A small network was shown many inputs. Here are its activations along a few directions, one row for each input.
Each table varies a few parts of the input and shows all the possible inputs, shuffled.
A made-up example of a description, with smaller parts first: values(2) and (point or ring(11) or (line(6) and ring(8))).
Shared parts are said once, and a part with two or three values counts as separate values.

Rows:
row 1: [ 17  14   2   7 -14  10   1  -8   9  26  -2  -4   6 -19]
row 2: [-11 -23  31  -9  11 -24   7 -19  -8 -22   7 -18   5   9]
row 3: [-17 -20  14  -1  14 -24  16 -36 -23 -12   1  -6  -9  19]
row 4: [  4  19 -32   3  -5  21  -1  39  10 -11   8  24  -6   4]
row 5: [ 16  15  -8  -3 -14  15  -5   7   3  16 -11   2   3  -7]
row 6: [-19 -23  22   0  15 -15  -7 -33  -4 -23  -2  -9  11  13]
row 7: [ 11  24 -11   0 -11  15  -9  25   1   6  -8  13   0  -1]
row 8: [-34 -19  31  -1  27 -22  10 -19  -7 -13  -1 -20  -6   0]
row 9: [  4  33 -25  -3  -8  12  -4  35   4 -10  -2  23  -1   4]
row 10: [-21 -34  13  -9  10 -47   1 -23  -6  -5  -1  -8  -3  11]
row 11: [ 11  11 -17   6  -7  22  -7  28   6   5   1  11  -4  -2]
row 12: [ 18   2 -14   2  -8  21  -4  10   6  16  -2   0  -1  -9]
row 13: [ 19   1  -5  10  -8  16   1  -5   9  26  10  -7   4 -21]
What is each input in this table made of? -> values(5) or (values(2) and line(4))
Change only the values(2) part in row 5. List by row number the other rows that result. -> row 12

Rows:
row 14: [-21  -4  13   2  19 -13   5 -14  -8 -24   9  -6   5   5]
row 15: [-20  -5  24  -3   9 -12   0 -22  -5 -25  -6  -4   5  18]
row 16: [ -7 -24   5   0  13   0   8 -14   6   9   6 -16  -4  -8]
row 17: [ 31  21 -28   7 -15  50  -8  44   6  -3  12  17   1   0]
row 18: [ 14  38 -50  11 -15  31   5  47   3  15  -1  36 -21   2]
row 19: [  1 -15  18  -5   2 -17   6 -31 -15   8 -10 -18  -1   1]
row 20: [  0 -10  24   5  -2  -2   8 -31  -1   2  -3 -10   6   0]
row 21: [ -1  -7  14   8  11  -1  10 -23  -2   4  12 -15   1 -14]
row 22: [  0 -23   8   5   2 -18   1 -10   6   9   7 -11  -3  -5]
row 23: [-18 -23   8  -1  11 -28  -5  -1   1 -19   3   1  -2  10]
row 24: [ 21  48 -13   9 -16  51 -18  50  21  26 -12   6   6 -31]
row 25: [ -3 -16  14  -5  -2 -23   5 -19 -10  16   4 -12  -2   0]
row 26: [-20 -13  15 -11  10 -31   0 -10 -14 -13   0   0   0  16]
row 27: [-17 -12  19 -12  14 -25   0 -22 -19 -22 -13  -7  -2  18]
row 28: [-28 -24   3  -6  18 -13   2  -7   0 -21   1  -6  -4   8]
row 29: [ 28  42 -30 -10 -27  20   0  48  17   6  -1  19   4 -11]
row 30: [ 39  28 -45   6 -32  31 -21  16  14  32  -7  26  10 -10]
What is each input in this table made of? -> values(5) or (values(2) and ring(6))

Rows:
row 31: [ -2  -4  11   5   0   3  -9   8  21   8   5 -12   8 -18]
row 32: [  7 -15  26   3   2  -6   4  -9  10  14  12 -26   6 -22]
row 33: [-35 -12  29  -9  23 -26   1 -23 -22 -55  -2  -7   7  37]
row 34: [  2  14 -13  -6  -5  12   1  44  15  -9   9   6   1  -7]
row 35: [  4  36  -5   3  -5  17   7  16  -8 -18  -5  14  -3   8]
row 36: [  5 -21   3   9   5   1  18 -32  -7  19   9 -17  -9  -8]
row 37: [ -2   2  -3  -4  -7 -18  -4 -14  -2  21 -15   2   1  -3]
row 38: [ 16  20 -29 -12 -19  -7  -6  29   2   1   1  22   0   8]
row 39: [  9 -16 -15  12  -2  13  -3 -10  12  11  10   0   2  -6]
row 40: [ 12  -3  -7  -4 -15 -15 -12  -8   7  18  -8   5   7  -4]
row 41: [  6 -11  13  -5  -8 -26  10 -29 -12  26  -8 -12  -1  -4]
row 42: [-39 -41   4  -3  29 -30   8 -19 -17 -45  15   2 -14  29]
row 43: [-10  19  -7  -4   3   7   9  38   7  -7   4   6 -10  -7]
row 44: [ 11   6 -32   6  -4  19   4  27   1  -8  17  22  -4   8]
row 45: [  0  -2 -18  11   6  19   1   8  -2   6   2  10 -13   4]
row 46: [ -3  -9 -10  13   7   9   5 -15   3  13   3  -1  -6  -5]
row 47: [ 20 -16  11  -5 -16 -24   2 -26  -4  24  -1 -10   5  -5]
row 48: [  3  11 -14  -6  -9  -8  -8   9  -4  13 -16  10  -7   4]
row 49: [ -5  -9  25   4  11 -10  10 -14   0  16   6 -27   1 -25]
row 50: [  1   3  -3   0  -2  15 -13  31  16   1   0  -4   3 -11]
row 51: [ 14   6 -20  -8 -16  -3 -16  16   3  11 -10  12   3   2]
row 52: [-35 -32  15 -17  13 -58   2 -16 -16 -34  -8   5  -5  36]
row 53: [ 18 -29   1   9  -3   3  11 -28   2  17  15 -17  -2  -8]
row 54: [ -3  14  13   3   1  13  -4 -19  -3   2 -12  -3   9  -5]
row 55: [ 10  -8 -25   9  -1  23  -7  14   6   4   8  11  -2   2]
row 56: [ 14  15  -2   1  -8  26 -13   9   3  -9 -10   6  11   1]
row 57: [-10   7   1   2   7  10  -5  24   8   4  -5  -4  -6 -12]
row 58: [-14   2  13   7  10  -1  -2   2  11  11  -1 -12   2 -20]
row 59: [  0  11 -25   8   3  15  12  21  -6  -5  12  22 -16  11]
row 60: [-43 -25  27 -14  38 -38   5  -3  -2 -43   3  -8  -4  15]
row 61: [ 10  10  11   2  -8  17 -12 -14   6   0  -6  -2  16  -5]
row 62: [  4  24 -22  -9 -12 -12   2  22  -5   4  -5  20 -11  10]
row 63: [ 16  -2  28  -2  -8   9   1 -31  -4   8   1 -18  14  -5]
row 64: [ 15  31 -12   0 -11  22  -2  21  -1 -22   0  16   8   6]
row 65: [  2  20   4   3   0  22  -5   3  -5  -5 -16   4   1   3]
row 66: [  4   3  28  -1  -1   6   9 -34 -13   9  -4 -18   8  -5]
What is each input in this table made of? -> values(4) and (point or (values(2) and line(4)))
Changing only the values(4) part turns row 42 into row 60. The same change can be made to row 59. Which row results? -> row 43
Change only the values(2) part in row 47. List by row number the other rows that result. -> row 41
Which other rows agree with row 54 in the values(4) part? List them by row number. -> row 33, row 35, row 56, row 61, row 63, row 64, row 65, row 66
Change only the line(4) part in row 62. List by row number the other rows that result. -> row 37, row 41, row 48
